A small network was shown many inputs. Here are its activations along a few directions, one row for each input.
In each table, some parts of the input vary, and every possible input appears once, in random order.
A made-up example of a description, with smaller parts first: one of 4 places along a line, together with either a single point or one of 9 places along a line or (one of 2 separate values, together with one of 8 places around a ring).
Shared parts are said once, and a part with two or three values counts as separate values.
In the rows, 128 means zero.

Other details of the inputs shift rows strongly along two fixed directions, in all tables alike. That doesn't count.

Table:
R1: [132 131 147  98 144  81 154 133  90  80 143 179]
R2: [137 116 139 127 126 140 105 149 124 150 145  87]
R3: [138 150 122 132 127 163  98 120 117 178 125  79]
R4: [138 115 130 132 113 140 115 129 136 136 140 104]
R5: [106 143 141 121 156  97 147 134  95  99 139 182]
R6: [ 88 160 103 160 122 149 118  66 172 126 114 152]
R7: [147 122 148 105 130  96 135 148  91 101 162 160]
R8: [136 110 136 128 118 131 115 140 132 132 143 104]
R9: [120 130 126 138 139 142 136 142 128 150 114 123]
R10: [143 130 126 136 112 170  93 129 124 178 145  73]
R11: [110 109 123 119 123  64 164  96 173  29 110 199]
R12: [144 129 126 122 125 142 124 135 117 152 119 100]
R13: [152  78 147 104 130  91 146 185 124  99 134 124]
R14: [137 129 119 130 138 148 139 160 117 167 108 115]
R15: [ 95 145  96 153 116 124 142  67 182  92 106 186]
R16: [126 130 122 140 108 147 102 102 151 133 142 109]
R17: [136 167 131 132 114 162  88  99  92 162 170 119]
R18: [ 98 194 111 141 119 138  99  27 130 107 147 175]
R19: [102 124 121 145 105 113 120  70 184  69 140 160]
R20: [124 134 126 135 140 150 133 150 120 166 114 111]
R21: [134 152 116 137 118 162 104 103 127 164 124  95]
R22: [123 148 119 148 138 174 111 133 120 193 118  91]
R23: [153 150 108 130 118 169 105 119 117 182 117  86]
R24: [137 130 137 120 138 132 120 146 113 149 123  96]
R25: [143 132 119 122 125 133 127 130 125 137 114 116]
R26: [124 128 122 135 133 144 140 140 128 152 111 125]
R27: [101 106 139 129 148  87 161 145 146  84 114 167]
R28: [131 104 148 110 144  90 143 160 120 101 123 126]
R29: [153 112 127 126 115 144 112 149 124 153 138  94]
R30: [127 148 116 145 131 177 116 132 120 194 116  95]
R31: [ 95 194  98 154 120 151 120  40 133 122 138 190]
R32: [139  80 150 109 127  89 147 171 132  88 137 131]
R33: [101 195  91 153 120 151 120  41 135 123 135 193]
R34: [145  91 149 107 155 111 166 218  94 146 111 114]
R35: [152 149 109 133 119 170 106 119 116 181 117  85]
R36: [131 146 146 121 128 129 102 124  89 134 169 131]
R37: [139 130 128 137 117 167  88 130 124 178 147  70]
R38: [139  96 150 113 156 114 159 210  96 148 115 112]
R39: [159 110 165  96 139 102 136 187  63 127 166 129]
R40: [121 144 103 145 124 155 130 110 144 153 108 134]
R41: [118 134 122 138 135 144 135 135 132 150 113 125]
R42: [131 147 111 145 127 178 119 131 119 196 114  96]
R43: [101 125 123 143 109 113 113  76 180  78 142 151]
R44: [154 130 116 135 107 172  95 129 125 180 138  78]
R45: [136  95 137 115 151 101 169 191 116 120 106 141]
R46: [146 183 111 124 124 163 102  88  87 169 145 129]
R47: [100 166 103 150 106 142 110  40 176 104 119 150]
R48: [112 158 102 148 106 145 114  52 165 114 117 142]
R49: [134 153 115 135 118 162 104 103 129 164 122  95]
R50: [122 112 135 130 117 118 122 122 150 102 141 127]
R51: [135  95 156 110 166 109 156 219  93 148 115 108]
R52: [137 105 131 111 132  90 152 144 133  88 114 147]
R53: [ 97  91 142 126 122  62 145 107 180  26 141 183]
R54: [143  94 147 104 140  88 156 174 113 101 118 128]
R55: [114 174 121 137 139 147 123 104  95 148 141 156]
R56: [157  92 162  98 158 105 142 215  81 148 124  81]
R57: [124  98 150 108 144  77 152 155 130  81 120 142]
R58: [129  95 143 117 150 101 169 185 117 116 110 141]
R59: [127 104 145 112 139  84 153 147 133  80 118 145]
R60: [154 108 131 123 119 141 116 155 121 150 137  93]
R61: [107 109 132 118 127  66 164 104 166  34 113 189]
R62: [135 161 136 113 138 129 120 114  82 135 148 140]
R63: [105 138 119 136 116 111 131  74 167  80 118 160]
R64: [131 104 129 119 144 106 164 173 126 119 106 146]
R65: [130 132 125 142 116 160  91 114 137 159 146  85]
R66: [104 146 107 140 108 116 130  54 177  76 115 169]
R67: [129 129 121 139 106 147 108 104 149 132 139 113]
R68: [115 124 124 133 135 124 151 136 139 122 109 147]
R69: [142  83 148 111 125  99 142 169 128 102 138 122]
R70: [154  75 153 102 135  90 149 198 117 102 134 120]
R71: [148 129 122 136 108 171  96 128 123 179 143  75]
R72: [ 89 136 118 148 131 118 139  91 167  98 113 168]
Each input here is: one of 3 separate values, together with one of 4 places along a line, together with either a single point or one of 5 places around a ring.
Question: Changing only the place on the line of 4 turns R27 into R38. The same change can be made to R5. Which row results?
Answer: R55
Question: Changing only the place on the line of 4 turns R25 into R47. The same change can be made to R29. Which row results?
Answer: R8
Question: Which other rows does R51 become when the choice among 3 separate values takes its other values? List them by row number.
Answer: R2, R24
Question: List by row number the other rows that have the place on the line of 4 and the choice among 3 separate values in common with R3.
Answer: R18, R24, R28, R56, R57
Question: List by row number the other rows that have the place on the line of 4 and the choice among 3 separate values in common with R45.
Answer: R14, R15, R33, R40, R64
